A small network was trained on made-up records. Each row is its average activation on records with the value named, seen along a few directions.
Values that are neighbours, or in one group, have similar rows; names and order tell nothing.
In the rows, 500 means zero.
Random noise pushes rows far along 6 fixed directions. That doesn't count. These rows show it; they differ only by the noise:
[449 669 600 518 532 555 566 450 530 542 441 454 493 494 587 452 508]
[531 507 592 552 272 386 663 581 390 321 362 440 613 634 409 545 531]
[484 589 297 397 819 697 388 419 641 405 420 594 442 465 551 474 513]
[507 460 671 299 308 448 524 422 270 605 441 399 490 467 493 528 508]
[625 444 524 377 518 498 557 420 330 594 492 528 445 430 615 724 529]
[394 689 613 549 559 581 511 466 639 507 454 460 502 536 554 337 500]
[517 530 349 599 615 511 472 544 511 571 484 590 461 432 617 707 521]
[711 570 868 452 566 570 807 343 564 345 531 499 516 676 627 465 547]


RIT, 12 values:
pif: [462 543 175 559 593 447 450 602 465 510 459 518 513 309 429 571 415]
vam: [593 699 669 326 474 540 889 309 321 506 463 366 484 392 498 506 449]
fides: [476 299 647 375 334 425 467 539 552 438 650 495 467 552 241 310 425]
noni: [457 424 745 400 423 575 428 375 528 578 623 415 485 653 401 208 408]
taf: [443 461 349 480 402 469 408 531 383 580 454 454 461 452 503 587 506]
nute: [524 524 287 677 531 498 523 589 510 453 463 561 522 509 567 655 548]
zago: [482 611 527 472 453 522 603 480 449 339 374 429 585 551 470 409 542]
vagu: [579 475 317 444 467 445 601 541 334 267 365 436 658 440 361 526 494]
fos: [440 709 410 696 465 432 676 613 488 348 317 420 637 511 477 510 553]
soge: [481 398 384 293 614 586 316 462 544 383 455 532 502 501 403 366 523]
peli: [679 455 536 669 480 470 677 485 443 522 578 561 478 553 651 754 534]
feb: [709 368 566 455 598 512 569 430 474 506 606 590 432 530 641 697 556]
The values of RIT form a line.
Going along RIT from noni by way of its neighbour peli, in what order are fides, zago, soge, feb met?
Answer: feb, zago, soge, fides
List every value one step from vagu, in the order listed.
Answer: pif, fos

LENUS, 11 values:
leb: [485 504 711 515 589 496 420 488 721 390 555 565 518 568 561 337 568]
fikib: [601 691 382 613 764 588 650 530 574 382 391 566 578 510 640 644 564]
rezul: [338 769 847 514 424 561 650 387 600 502 513 327 508 583 490 109 457]
fatis: [469 647 519 623 402 441 641 546 506 535 534 420 538 428 455 449 424]
mina: [596 538 781 667 658 538 636 465 641 586 631 517 529 524 812 492 558]
vis: [588 494 610 508 427 552 540 412 455 471 497 492 492 633 584 519 597]
gipif: [670 319 326 145 588 571 447 325 315 536 531 494 383 322 359 582 394]
lapi: [666 411 508 450 397 438 630 497 334 397 437 525 538 561 469 632 547]
bosa: [383 512 461 783 527 386 544 676 705 603 605 529 511 402 507 492 429]
mufo: [472 446 257 686 508 457 403 645 458 649 543 613 471 473 612 811 521]
gim: [581 599 592 860 535 460 705 541 590 629 619 611 411 620 713 820 509]
The values of LENUS form a tree with 4 forks.
Fewest steps between mina and bosa?
Answer: 5
List every value one step from leb, in the order listed.
Answer: fikib
List every value one step from vis, in the order listed.
Answer: mufo
List every value one step from gipif, in the order listed.
Answer: fatis

ZESA, 12 values:
merom: [416 545 268 540 651 544 228 524 566 732 550 546 493 380 528 445 439]
nepiv: [481 641 570 391 638 642 502 374 596 408 411 426 527 477 616 362 585]
pezim: [451 541 629 332 406 497 549 432 483 476 471 394 495 539 380 408 445]
soz: [570 686 384 362 573 665 756 421 447 195 288 459 551 542 489 502 590]
tak: [420 590 647 518 304 421 535 523 441 668 498 436 400 474 538 498 465]
difog: [549 632 299 546 716 633 546 413 382 601 435 540 466 396 747 738 542]
dipa: [499 444 820 240 394 597 547 291 496 413 502 359 446 717 404 131 472]
bubes: [432 364 501 508 374 480 345 511 463 668 618 469 454 416 410 453 387]
femu: [644 609 294 344 776 621 567 325 314 482 299 583 433 352 665 831 580]
futim: [397 479 422 479 510 440 354 586 598 422 477 481 576 432 392 271 466]
gan: [495 322 389 384 581 514 390 517 536 440 611 572 454 421 385 454 521]
lil: [404 439 504 585 368 346 415 655 375 709 529 508 527 425 443 640 447]
A value of ZESA combines one of 4 hidden first parts with one of 3 second parts; all combinations occur once.
Changing only the second part turns pezim into gan. lil has the same second part as pezim; what does that change turn lil into?
Answer: futim
Changing only the second part turns femu into nepiv. tak has the same second part as femu; what does that change turn tak into?
Answer: soz

BUSE, 10 values:
kopal: [544 806 717 366 723 745 760 245 567 605 549 384 420 477 645 308 427]
pupe: [703 294  17 603 880 585 356 616 581 401 503 820 439 450 649 918 626]
rom: [344 483 460 144 564 646 179 374 510 390 346 436 547 514 381 182 556]
kotap: [934 201 751 220 612 565 678 270 433 270 648 672 409 750 564 638 536]
gule: [446 689 383 669 829 726 454 481 940 181 420 608 499 669 522 325 535]
tonit: [563 436 764 551 241 258 708 623 453 448 573 451 601 499 414 459 507]
tosu: [720 572 808 820 693 443 830 467 662 577 774 553 534 488 747 593 441]
tib: [390 566 119 674 706 567 215 614 745 466 444 636 471 498 571 522 538]
nibo: [517 256 716 342 254 399 530 465 433 470 635 425 488 578 306 381 462]
kar: [616 263 435 208 752 672 275 318 504 661 686 661 311 431 526 587 463]
The values of BUSE form a line.
Going along BUSE from rom by way of its neighbour pupe, in what order are gule, tib, nibo, kar met?
Answer: tib, gule, kar, nibo
List every value one step from tonit, in the order listed.
Answer: tosu
